A small network was shown many inputs. Here are its activations along a few directions, one row for each input.
In each table, some parts of the input vary, and every possible input appears once, in random order.
A made-up example of a description, with smaller parts first: one of 4 places along a line, together with either a single point or one of 11 places around a ring or (one of 3 separate values, together with one of 8 places around a ring).
Shared parts are said once, and a part with two or three values counts as separate values.
(in the rows, 128 means zero)

Other details of the inputs shift rows strongly along two fixed directions, in all tables alike. That doesn't count.

Rows:
r1: [ 53 133 138 159 105 139 142 185  67 183 143  70 107  90 173]
r2: [166 108 139  93  89  69 152 132 171  77  95 215 109 123  34]
r3: [ 74 133 143 147 132 203 102 108  64 127 141  32 170 132 165]
r4: [133 130 103 133 146 193 120  83 132  73 109  74 150 143 112]
r5: [171  79 115 101 112  82 120  97 212 138 109 181 115 117  88]
r6: [180 146 133 126 157 176 111  91 161  90 120 129 176 148 107]
r7: [107 173 158 151 153 214 113 111  55 109 148  65 184 147 174]
r8: [178 122 115 120 149 119 108  97 184  99 123 155 144 141  88]
r9: [176 139 118 104 162 147 120 110 159 100 117 143 178 164 116]
r10: [ 79 166 148 162 149 186 106 130  51 121 161  50 164 144 173]
r11: [119  96 152 138  90  12 142 180 160 234 157 211  21  89 159]
r12: [120 123 106 130 116 169 129  88 134 118 113  97 134 127 118]
r13: [ 97 106 135 130 105  75 131 173 128 216 150 136  90 120 164]
r14: [127 111 102 121 154 167 124 119 132  60  98  75 165 125 107]
r15: [166 130 109 100 141 126 151 120 147  90  98 172 152 117 104]
r16: [103 136 120 137 122  79 151 175 106 156 137 151  97  99 140]
r17: [151  81 117  88 131  90 122  85 165  93 110 165 130 128 113]
r18: [102 173 150 157  96 105 164 162  82 219 162 173  55 104 186]
r19: [153 103 104 109 168 159 102 107 164  74 109  83 177 167 109]
r20: [ 89 152 187 154  71 114 142 198  61 150 141 127  75 114 129]
r21: [ 99 155 135 154 145 118 117 176  96 176 165 100 124 148 167]
r22: [174 119  89 101 121  75 147  88 184 114 110 210  99 128  89]
Description of these inputs: either one of 2 separate values or (one of 4 places along a line, together with one of 5 separate values).
- Which other rows does r18 become when the choice among 5 separate values takes its other values? List them by row number. => r6, r7, r9, r15
- Start at r3 and move only the place on the line of 4, one step at a time. The first step leads to r17. Which rows follow, in order? => r10, r7

Rows:
r23: [179  91 118  91 144 132 107  84 188  76  98 146 180 138  80]
r24: [150 111 123 112 153 164  90  87 149  85 122  91 182 167 110]
r25: [ 68 143 137 158 117 143 136 157  67 132 143  77 113 116 144]
r26: [125 138 126 149 133 129 126 151 133 159 136 118 121 120 134]
r27: [139  94 104  93 109  89 153 122 157 114  96 165 117 117  98]
r28: [124 116 153 117 100 110 132 148 129 147 125 146 120 126 122]
r29: [ 91 123 116 138 129 118 123 137 105 159 145  91 110 129 165]
r30: [113 143 145 145 108 129 135 121 104 138 137 142  92 110 136]
r31: [156  97 127 112 148 105 126 136 165  92 109 145 128 118 115]
r32: [119 144 135 133 137 113 139 153 111 164 145 149 127 115 159]
r33: [142 125 128 121  99  78 152 162 157 168 124 183  81 116 111]
r34: [118 136 139 133 103 140 143 128 114 156 127 137 104 112 143]
r35: [102 163 136 148 159 161 119 138  82 148 157  84 148 152 178]
r36: [136 132 134 135 101  60 147 159 145 156 137 191  64 114 107]
r37: [135 137 112 144 148 146 112 123 143 133 138  97 136 154 129]
r38: [153 128 124 101 114  86 154 140 140 138 118 197 117 124 123]
r39: [111 178 143 154 147 182 121 135  61  92 142  81 159 142 142]
r40: [174 102 127  92 129 128 110  80 174  41  97 152 167 149  55]
r41: [136 141 119 139 157 221 108  78 122  83 118  61 188 133 128]
r42: [100 118 115 133 128 126 129 141 116 145 130 107 127 107 144]
r43: [117 128 126 140 124 126 124 110 127 163 145 128 108 127 164]
- What do these inputs look like to the network? => either a single point or (one of 4 places along a line, together with one of 5 separate values)
- Which other rows does r28 become when the choice among 5 separate values takes its other values? List them by row number. => r27, r33, r34, r38

Rows:
r44: [208  88  83  72 164 148 103  37 218  63  88 149 201 159  87]
r45: [ 93 169 148 168 151 219 100 157  72 111 147  10 166 164 157]
r46: [114 126 140 138 123 101 126 168 118 171 146 139 110 121 135]
r47: [100 125 152 127  87  71 156 166 104 183 138 178  77 111 150]
r48: [138 147 139 132 108 128 152 140 123 145 124 159 100 116 122]
r49: [210 126 103  90 150 186 123  56 190  12  73 147 184 152  52]
r50: [131 116 125 122 130 183 120  89 135  78 109  84 161 140  95]
r51: [134 144 126 139 148 160 112 133 118  98 131  84 150 160 124]
r52: [128 151 119 138 153 174 108 126 115  87 130  70 165 162 117]
r53: [ 81 132 147 133 100  96 149 173  90 194 142 131  80 101 159]
r54: [157 113 103 113 166 150 115  77 176  98 117 124 158 149 121]
r55: [132 135 112 133 152 178 102  98 121 132 135  82 176 148 155]
r56: [ 93 140 134 131 112 102 137 153  93 158 142 131  96 106 147]
r57: [130 174 130 147 134 190 131 119  97  97 127 101 144 130 120]
r58: [132 147 133 133  97  99 159 149 120 166 130 187  80 107 126]
r59: [134 140 151 144 118 120 125 134 127 131 136 138 118 125 118]
r60: [148 115 106 101 141 114 143 121 145  92 108 157 158 125 106]
r61: [191  85 102  76 118  49 139 116 219 113  98 218 111 145  73]
r62: [119 146 128 130 132 165 123 111  94  80 122 104 163 142 119]
r63: [ 90 151 145 152 137 130 140 173  69 147 149 105 123 112 175]
r64: [110 125 154 128  99  90 145 153 104 155 132 162  94 119 148]
r65: [152 145 134 130 110 109 149 129 130 131 123 182  91 114 119]
r66: [132 101 115  92  97  43 155 138 152 162 116 209  79 102 112]
r67: [120 143 121 128 153 155 130 132 101  88 126 101 169 126 132]
r68: [ 81 151 148 151 131 145 144 178  70 157 148  89 132 113 173]
r69: [147 124 112 104 158 207 107  79 133  32  91  66 198 150  90]
r70: [133 118 145 131 128  78 123 160 135 161 142 163  96 119 134]
r71: [ 73 165 186 183 103 137 127 190  67 196 170  93  92 112 174]
r72: [150 109 103 109 141  76 134  98 179 149 131 184 108 127 131]
r73: [ 85 130 151 136  93  52 151 182  89 209 152 169  45  90 171]
r74: [ 95 117 152 146  91  81 144 153 105 180 152 156  58 101 152]
r75: [147  84 110 109 112  85 132 123 180 127 104 159 102 109 110]
r76: [151 108 108 114 143  81 132 100 175 149 132 179 107 128 137]
r77: [107 131 108 148 134 185 115 124 114 106 118  54 159 129 124]
r78: [164  90  91 103 138 150 118  86 186  68  83 110 165 133  79]
r79: [186 111  90  92 148 136 118  91 189  56  93 138 175 169  64]
r80: [124 141 118 137 151 169 100 103 113 138 145  84 164 142 166]
r81: [ 79 147 166 156  92  82 149 181  61 194 159 152  66 107 180]
r82: [120 124 152 137 133 119 116 164 123 153 143 122 118 126 139]
r83: [ 82 145 155 150 126 119 145 187  73 168 151 111 111 107 184]
r84: [ 88 142 136 156 125 199 121 121  81 112 136  50 150 134 130]
r85: [133 135 118 118 133 174 127 100 111  69 108 106 178 150 102]
r86: [153  87 102 111 114  70 132 118 178 124 105 175  96 108 108]
r87: [160 101 116 102 134  96 118  99 174 155 129 167 129 132 148]
r88: [ 81 162 140 169 142 234 106 114  60  87 142  13 169 139 137]
r89: [190  92 104  83 143  76 117  99 203  84 102 197 143 135  66]
r90: [ 87 188 156 182 145 231 100 136  59 103 153  17 177 143 140]
r91: [156  77 126  94  97  67 142 105 187 121 110 203  87 112  92]
r92: [ 88 160 169 169 112 157 126 168  84 169 155  85 121 122 150]
r93: [158 115 130 112 103  70 141 124 172 139 119 202 108 118  87]
r94: [101 143 119 150 150 155 124 122 113 161 151  92 134 137 166]
r95: [143  92 100 109 106  54 137 126 176 142 114 188  89 100 109]
r96: [121 117 123 128 135  96 140 125 151 183 145 153 101 126 157]
r97: [156 117 123 115 160 172 104 113 154  79 110  95 184 151  89]
r98: [120 133 132 140 137 129 112 124 114 176 154 115 126 130 184]
- Changing only one part turns r82 into r70. The same change can be made to r71. Which row results? => r59
- What do these inputs look like to the network? => one of 5 places around a ring, together with either one of 2 separate values or one of 4 places along a line or one of 5 places along a line
- Which other rows agree with r77 in the place on the ring of 5? List them by row number. => r46, r55, r58, r60, r66, r79, r84, r85, r93, r94
- Which other rows does r88 become when the place on the ring of 5 takes its other values? List them by row number. => r50, r74, r84, r91
- Which other rows does r98 become when the choice among 2 separate values takes its other values? List them by row number. => r76
- Start at r75 and move only the place on the ring of 5, one step at a time. The first step leads to r78. Which rows follow, in order? => r77, r95, r86
